Each row below holds a small network's activations on one input, seen along a few directions.
In each table, some parts of the input vary, and every possible input appears once, in random order.
Descriptions start from the smaller parts, as in this example, which fits no table here: one of 2 separate values, together with either a single point or one of 9 places along a line or (one of 4 places along a line, together with one of 5 places around a ring).
Shared parts are said once, and a part with two or three values counts as separate values.
In the rows, zero is written as 128.

Other details of the inputs shift rows strongly along three fixed directions, in all tables alike. That doesn't count.

Rows:
r1: [112 135 167  84  63 176 140 172 174 138 107  93]
r2: [140 124  88 142 150 141 123 132  87 134 130 149]
r3: [158 122 116 139 150 116  99 103 109 139 127 151]
r4: [146 128  92 126 149 123  90 108 106 130 125 128]
r5: [ 85 163 173 117 129  92 121 161 105 143 101 136]
r6: [157 124 105 139 154 108 101 137 117 147 137 160]
r7: [143 127  86 150 133 125 113 128  94 144 123 153]
r8: [157 115 112 133 158 122  95 107 111 124 116 141]
r9: [154 120 107 131 171 124 111 140 109 137 144 156]
r10: [230 127 107 103  88 176 161 134 179 102 131 106]
r11: [ 78 167 180 107 133 102 121 135 102 131 117 134]
r12: [159 108 106 136 160 121 103 132 107 130 112 146]
r13: [109 138 172  82  72 186 155 172 165 143 126  98]
r14: [194 154 103 137 135  85 135 122 107 103 125 137]
r15: [105  95 111 180 117  66 219  90 171  52 158  84]
r16: [143 122  85 144 151 140 114 133  91 130 116 139]
r17: [ 78 167 169 107 138 112 109 142  97 122 103 103]
r18: [152 133 113 138 153 113  99 108 119 142 150 156]
r19: [157 112 112 133 169 131 117 132  97 136 130 152]
r20: [ 81 161 175 108 135 101 129 161  97 138 112 139]
r21: [141 131  97 124 147 125 104 104  97 139 148 140]
r22: [ 83 156 171 113 146 106 124 165 105 128  95 120]
r23: [ 79 172 170 114 120  97 109 137 101 136 110 117]
r24: [155 124 118 140 150 120 105 100 107 141 136 151]
r25: [ 82 170 178 115 127  93 114 135 110 137 105 130]
r26: [ 60  76  94 190 117 106 171  77 167  80 135  85]
r27: [175 101  96 101  84 197 139 135 167 156 156 127]
r28: [151 127 113 129 169 125 104 114 115 130 149 150]
r29: [139 133  94 138 138 136 111 104  89 133 138 152]
r30: [106  94 112 180 128  73 222  94 173  47 153  76]
r31: [107 101 111 188 112  61 215  87 175  61 154  83]
r32: [157 113 112 132 158 124 114 130  96 140 134 160]
r33: [161 116 110 141 152 115 106 129 104 145 123 156]
r34: [114 144 184  82  79 184 140 147 182 134 110  98]
r35: [107 146 170 105  47 184 157 165 160 149 117 115]
r36: [110  93 106 181 121  63 203  94 178  44 134  73]
r37: [187  93 107 108  95 189 125 147 196 142 138 130]
r38: [ 78 165 166 117 122  98 124 158  94 143 115 122]
r39: [ 81 172 181 115 128  97 118 132 106 139 114 132]
r40: [157 117 115 133 168 131 100 108 107 125 121 136]
r41: [173 105  93 115  77 206 144 136 156 151 146 140]
r42: [154 125 110 131 170 124  94 116 119 126 134 140]
r43: [158 117 112 142 153 118 113 125 102 147 132 157]
r44: [ 67  63 124 182 130  98 184  71 175  88 160  97]
r45: [154 130 111 138 151 109  94 111 123 140 141 154]
r46: [193  90 113 109 108 202 131 140 171 143 128 126]
r47: [ 79 158 163 111 139 110 119 166  95 127 100 106]
r48: [150 127 113 129 158 118 102 111 114 134 153 157]
r49: [177 101  88 116  78 205 131 140 166 142 122 127]
r50: [115 142 181  81  69 175 134 147 186 134 105 102]
r51: [154 116 103 135 171 122 104 140 117 131 131 144]
r52: [ 74 177 170 128 112 111 121 134  88 133 109 130]
r53: [143 136  92 146 131 127 103 104  97 139 126 149]
r54: [185 102 113 115  88 186 135 139 191 159 158 141]
r55: [191 102 123 103 106 204 129 115 168 143 144 133]
r56: [ 79 163 164 118 121  94 119 161  98 141 107 120]
r57: [ 83 164 175 118 130  95 127 157 102 145 110 136]
r58: [154 122 107 130 160 117 108 138 108 141 148 163]
r59: [116 133 175  85  70 173 144 171 183 139 102 106]
r60: [ 77 174 173 114 121 101 114 134  97 139 119 118]
r61: [112 136 180  83  79 182 160 170 175 144 121 111]
r62: [ 80 167 181 107 144 109 123 139 103 127 112 126]
r63: [143 131  91 140 150 142 103 109  94 125 119 135]
r64: [ 60  78 102 174 136 105 177  76 165  91 163  80]
r65: [ 56  79 100 188 125 116 187  76 159  85 154  90]
r66: [154 124 107 131 160 116  88 115 123 125 130 145]
Description of these inputs: one of 6 places around a ring, together with either a single point or (one of 2 separate values, together with one of 5 places along a line).
Q: Changing only the place on the ring of 6 turns r27 into r1. The same change can be made to r44. Which row results?
A: r8
Q: Changing only the place on the ring of 6 turns r9 into r51. The same change can be made to r13. Which row results?
A: r47
Q: Change only the choice among 2 separate values in r19. List by row number the other rows that result.
A: r55
Q: List by row number the other rows that have the place on the ring of 6 in common with r53.
A: r3, r5, r6, r7, r14, r23, r25, r33, r45, r56
Q: Change only the place on the line of 5 in r28. List by row number the other rows that result.
A: r55, r62, r64, r65
Q: Change only the choice among 2 separate values in r57. List by row number the other rows that result.
A: r39

Rows:
r67: [200  87  51 165 162 111 133  61 137 117 170 147]
r68: [ 77 173 200 108 101  97 166 161 124 110 121 106]
r69: [ 49 166 188 112  99 117 143 162 111 140 116 114]
r70: [188  93  26 173 142 126 122  65 125 105 147 130]
r71: [ 40 102 123 180 144  84 167 125 122 110 138 116]
r72: [169 183 177  62 109 176  75 153 103 185 118 168]
r73: [173 112 135  96  90 201 127 156 178 167 147 149]
r74: [161 120 114 139 184  95 115 131  95 115 124 145]
r75: [144 206 133 117 183  80  72 133  14 120  97 159]
r76: [ 41 154 176 136 192  52  88 139  80 118  93 124]
r77: [199 135 122  95  74 196 150 166 159 141 131 135]
r78: [ 85 124 169 129  81 138 186 111 186  84 139  79]
r79: [116  73  93 167 134 126 128  68 182 119 158 117]
r80: [ 83 119 169 134  73 128 202 109 189  94 144  83]
r81: [158  76  29 175 159 145 115  57 124 127 167 140]
r82: [196 123 119  94  72 200 135 164 159 140 106 120]
r83: [199  72  44 160 180 114 112  80 152 106 146 130]
r84: [ 75 108 145 136  75 138 184 131 191  84 108  59]
r85: [ 81 113 154 128  89 144 188 132 183  85 118  64]
r86: [132 150 114 143 142  93 134 107  86 114 127 133]
r87: [146  84  90 162 131 104 171  92 173 105 171 115]
r88: [126 186 145 112 196  73  59 149  26 165 120 183]
r89: [ 53  89 150 143  78 153 173 144 181 121 113  83]
r90: [208 121 134  81  90 209 139 161 163 140 127 130]
r91: [146 193 121 128 175  65  82 171  17 132  87 173]
r92: [177 131 132  82  82 226 109 123 162 160 144 137]
r93: [175 121 139  93  78 192 109 121 184 173 140 141]
r94: [166  73  36 166 163 131 127  78 126 143 184 154]
r95: [ 74 111 132 156 159  82 166 109 132  73 127  88]
r96: [ 98 137 104 149 141 114  97 103  90 130 118 132]
r97: [ 37 169 154 151 148  58 109 123  54 130  99 132]
r98: [198 197 178  61 107 158  71 158 117 149  99 150]
r99: [196  78  39 171 166 118 148  97 130 112 170 153]
r100: [215 137 136  82  73 178 125 149 185 154 138 135]
r101: [160 178 148  77  93 182  83 195  93 183  96 167]
r102: [ 58 139 210 112 124 111 121 171 138 136  95 116]
r103: [109  57  76 171 139 145 158 104 154 122 148 113]
r104: [207 124 134  76  98 203 125 143 181 133 127 117]
r105: [116  51  93 166 151 135 150 100 171 123 156 119]
r106: [ 70 127 118 172 122  58 170 118 120  92 126  99]
r107: [ 41 113 116 174 126  76 152 114 119 119 132 108]
r108: [ 44 165 193 117  95 121 144 139 115 135 112 111]
r109: [ 47 139 202 112 122 127 144 169 122 128 107 111]
r110: [ 47 162 203 111 103 119 143 137 120 134 121 116]
r111: [180 114 134  75 102 222 104 141 177 162 132 129]
r112: [ 52 106 140 168 146  61 142 110 144 121 143 116]
r113: [202 141 143  83  84 195 123 125 174 133 137 126]
r114: [156 191 147 116 200  60  80 168  29 133 106 183]
r115: [ 66 183 156 149 144  41 127 127  56 103  93 122]
r116: [104  66  63 167 130 144 139  91 160 116 135  99]
r117: [128 130 114 138 173 113  87  95  96 135 141 151]
r118: [169 174 162  50 124 203  70 174  98 172 103 151]
r119: [196 143  87 142 183  76  81  94  80 133 132 171]
r120: [199 181 160  61 108 185  99 195  90 155  89 148]
r121: [ 87 153 211 110 121  94 139 175 139 110  89 106]
r122: [200  70  43 178 167  99 133  94 154 115 162 152]
r123: [ 81 119 153 138  66 126 206 132 186  98 141  77]
r124: [167 117  79 151 197  92  72 125  83 157 137 188]
r125: [ 58  98 164 138  87 146 187 144 187 121 146 103]
r126: [153 123  62 140 201 124  73 110  56 142 124 156]
Q: Changing only one part turns r92 into r78. The same change can be made to r81. Which row results?
A: r75
Q: Changing only one part turns r88 into r87. The same change can be made to r94. Which row results?
A: r68
Q: What do these inputs look like to the network?
A: one of 2 separate values, together with one of 5 places along a line, together with one of 6 places around a ring
Q: Change only the place on the line of 5 in r93. List by row number the other rows that result.
A: r72, r97, r108, r110
